These are the activations of a small neural network, seen along a few directions. Each row is one input.
Each table varies a few parts of the input and shows all the possible inputs, shuffled.
A made-up example of a description, with smaller parts first: one of 8 places around a ring, together with either a single point or one of 11 places along a line or (one of 3 separate values, together with one of 6 places along a line).
Shared parts are said once, and a part with two or three values counts as separate values.
In the rows, zero is written as 128.

Rows:
R1: [114 168  85 123 118 190 174 149  73 124 160 183 142 167 144 107]
R2: [198 167 123  92 138 143 130 150 142 120 144 192 183 128 135 104]
R3: [148  72 200  92 161  46  83 146 153 122  23  98 165  80 111 120]
R4: [180 112 176 111 127 121  60 137 206 107 151 141 160  99 100 151]
R5: [181 140 130  88 144  98 143 158 116 122  77 189 179 109 136  87]
R6: [145 204  77 126 122 204 176 123 112 128 216 184 133 205 161 134]
R7: [157 133 142  83 170  78 161 166 106 139   9 154 200 106 152  92]
R8: [ 90  71 153 159 145  70 110 123 130 141  37  35  92  79 124 142]
R9: [143 138 133 173 107 156  75  86 201 120 233  83  83 140 123 186]
R10: [ 60 104  91 159 111 125 167 105  77 148 116  87  50 118 128 116]
R11: [203 190 131  91 123 161 114 132 159 107 214 201 193 175 138 118]
R12: [ 98 141  92 120 125 144 188 157  46 126  92 179 138 148 145  90]
R13: [ 72 135  80 167 106 174 160  97 113 153 179  94  61 138 127 146]
R14: [ 77 156  91 167  86 196 138  86 128 132 250 101  69 182 137 152]
R15: [ 27  88 113 147 129 101 172 116  49 154  58  53  74 122 132 103]
R16: [ 82 128 109 105 151 115 197 157  20 139  32 141 147 147 155  77]
R17: [ 97  76 145 167 116  93  93 116 139 126 105  78  88  89  98 147]
R18: [211 146 171 115 127 139  57 119 242 103 211 141 150 133 124 171]
R19: [164  86 181 107 140  72  79 139 181 117  82 139 157  84  95 142]
R20: [113 106 136 168 113 135  84  98 167 133 172  86  95 110  93 174]
Describe the family of inputs behind these rows.
> one of 4 places along a line, together with one of 5 places around a ring
Changing only the place on the line of 4 turns R5 into R7. The same change can be made to R10. Which row results?
> R15
Which other rows does R8 become when the place on the line of 4 takes its other values? List them by row number.
> R9, R17, R20
A walk changes only the place on the ring of 5. It starts at R4 and steps to R2. List the rest of the walk in order.
> R1, R13, R20
Which other rows does R19 become when the place on the line of 4 takes its other values? List them by row number.
> R3, R4, R18

Rows:
R21: [109  93 116 165 118 131 101 117 134 132 124 100  88 127  87 156]
R22: [170 154 156 118 135 123  95 109 200 127 181 114 164 140 131 156]
R23: [ 92 105 112 156 118 122 132  85 124 143 143  86  56 129 120 146]
R24: [ 63 127 103  91 148 104 198 157  61 154  38 121 112 135 142 105]
R25: [157 109 152  83 175  84 147 157 113 136  11 146 178 104 136 105]
R26: [ 94 101 122 138 126 115 130 127  90 145  79 103 131  82 110 108]
R27: [222 199 131 119 137 147 112 129 168 105 219 188 153 142 130 127]
R28: [ 72 107 107 134 123 112 178 136 108 150  86  92  90 102 129  99]
R29: [164  97 166 142 137  84  83 111 184 130 131 111 131 103 114 153]
R30: [139 174  88 131 106 193 145 117 127 130 223 193 144 163 118 139]
R31: [122  86 139 116 119 107 107 141 125 122  65 114 137  94 127  92]
R32: [100 151 107 160 115 179 138 111 138 129 183  95  92 162 162 159]
R33: [178 177 132 111 112 163 124 131 135  99 237 190 142 157 130 118]
R34: [ 99 148 134 160 119 169 123 128 141 121 189 119 133 142 127 176]
R35: [138 134 153 137 110 162  83 121 158 103 174 124 141 149 153 158]
R36: [113  98 156 112 143  73 159 161  88 115  30 149 172 134 145  84]
R37: [ 90 114 108 101 151 117 152 166  55 147  20 130 147 127 120 110]
R38: [133  83 145 138 113 114  78 112 157 112 122 113 100 127 108 142]
R39: [149 196  88 134 118 182 161  99  98 129 246 157  94 164 148 116]
R40: [158 106 145 117 139  80 112 146 159 132  59 115 155  75 122 110]
Changing only one part turns R29 into R27. The same change can be made to R23. Which row results?
> R39
Describe the family of inputs behind these rows.
> one of 4 places along a line, together with one of 5 places along a line
A walk changes only the place on the line of 4. It starts at R40 and steps to R31. List the rest of the walk in order.
> R26, R28
A walk changes only the place on the line of 4. It starts at R25 and steps to R36. List the rest of the walk in order.
> R37, R24

Rows:
R41: [136  94 167 112 137 108 110 160 182 112 102 139 139 111 106 147]
R42: [101 135 118 125 130 122 167 126 137 140 102  83  97 139 175 115]
R43: [139 174 111 107 110 164 154 129 117 116 174 200 158 188 156 124]
R44: [121 107  96 150 117 113 151 107  97 138 113 151  70 101 121 129]
R45: [174 128 139  98 154  97 135 153 117 130  39 145 180  93 146  86]
R46: [ 63 110 112 128  95 159 142 137  88 131 132 108 110 109 123  84]
R47: [ 76 137  94 150 140 148 166 109  93 166 113 105 123 145 113 150]
R48: [165 164 109 117 140 189 123 139 126 118 193 154 120 157 128 134]
R49: [144 119 161 112 148  81 116 159 124 125  91 145 185  87 117 126]
R50: [ 87 102 134 158 136 105 129 132  67 114  86  92 105 156 127 128]
R51: [143 105 175 105 134 109  83  97 163 130 160 111 119 112 116 152]
R52: [166 152 110 146 110 131 113 107 175 123 193 125 126 150 102 121]
R53: [149 137 140 158 113 138  73 108 176 121 166 105 131 115 132 168]
Describe the family of inputs behind these rows.
> either one of 5 separate values or one of 8 places along a line
A walk changes only the place on the line of 8. It starts at R45 and steps to R49. List the rest of the walk in order.
> R41, R51, R53, R52, R48, R43

Rows:
R54: [105 139 127 154 117 142 125 113 153 130 160  66  98 136 159 142]
R55: [108 140 129 123 106 188 110 130 140 119 203 145 142 156 110 140]
R56: [114 150 110 118 152 127 186 141  87 134  82 134 129 175 172 121]
R57: [ 68 109 143 124 130 133 140 138  76 120  97 118 126 170 136 131]
R58: [199 181  87 139 118 171 134 111 151 120 228 200 120 157 129 143]
R59: [ 66  99 125 147 129 125 140 144  52 133  71 114 142 123 106 115]
R60: [190  87 207  87 158  79  50 172 186  89  76 151 204  96  89 128]
R61: [232 138 186  75 166  75  94 165 197 108  69 174 220  91 134 120]
R62: [165 144 113 164 105 143  96  79 185 127 243 127  77 134 106 173]
R63: [ 95  76 111 145 115  89 138 114 112 147  67 103  62  61 111 113]
R64: [152 181 100 114 125 186 152 127 149 135 187 164 147 158 149 133]
R65: [199  89 201 103 151  45  50 128 226 122  74 103 173  80 109 149]
R66: [ 87  74 124 119 113 105 143 146  69 125  81 145 102  82  91  79]
R67: [ 77 104 117 164 139  94 142 110  96 156  70  59 103 106 119 134]
R68: [154 144 117 143  95 175  88 109 141 106 241 184 115 152  92 154]
R69: [110 144  93 137 149 121 181 143  62 149  55 134 146 124 145 109]
R70: [ 79 110 133 148 136 109 142 106 119 141  89  67  87 153 151 154]
R71: [120 142 124 141 114 159 113  95 182 142 202  90 104 139 123 157]
R72: [ 97 138 138 122 109 163 119 136 108 113 170 112 140 157 142 111]
R73: [141 181 108 113 129 160 161 134 117 129 154 132 145 159 181 103]
R74: [129 120  94 108 132 101 184 146  79 144  67 168 107  80 135  78]
Describe the family of inputs behind these rows.
> one of 3 separate values, together with either a single point or one of 6 places along a line
Changing only the choice among 3 separate values turns R58 into R62. The same change can be made to R61. Which row results?
> R65
Which other rows does R69 become when the choice among 3 separate values takes its other values? List them by row number.
> R59, R67
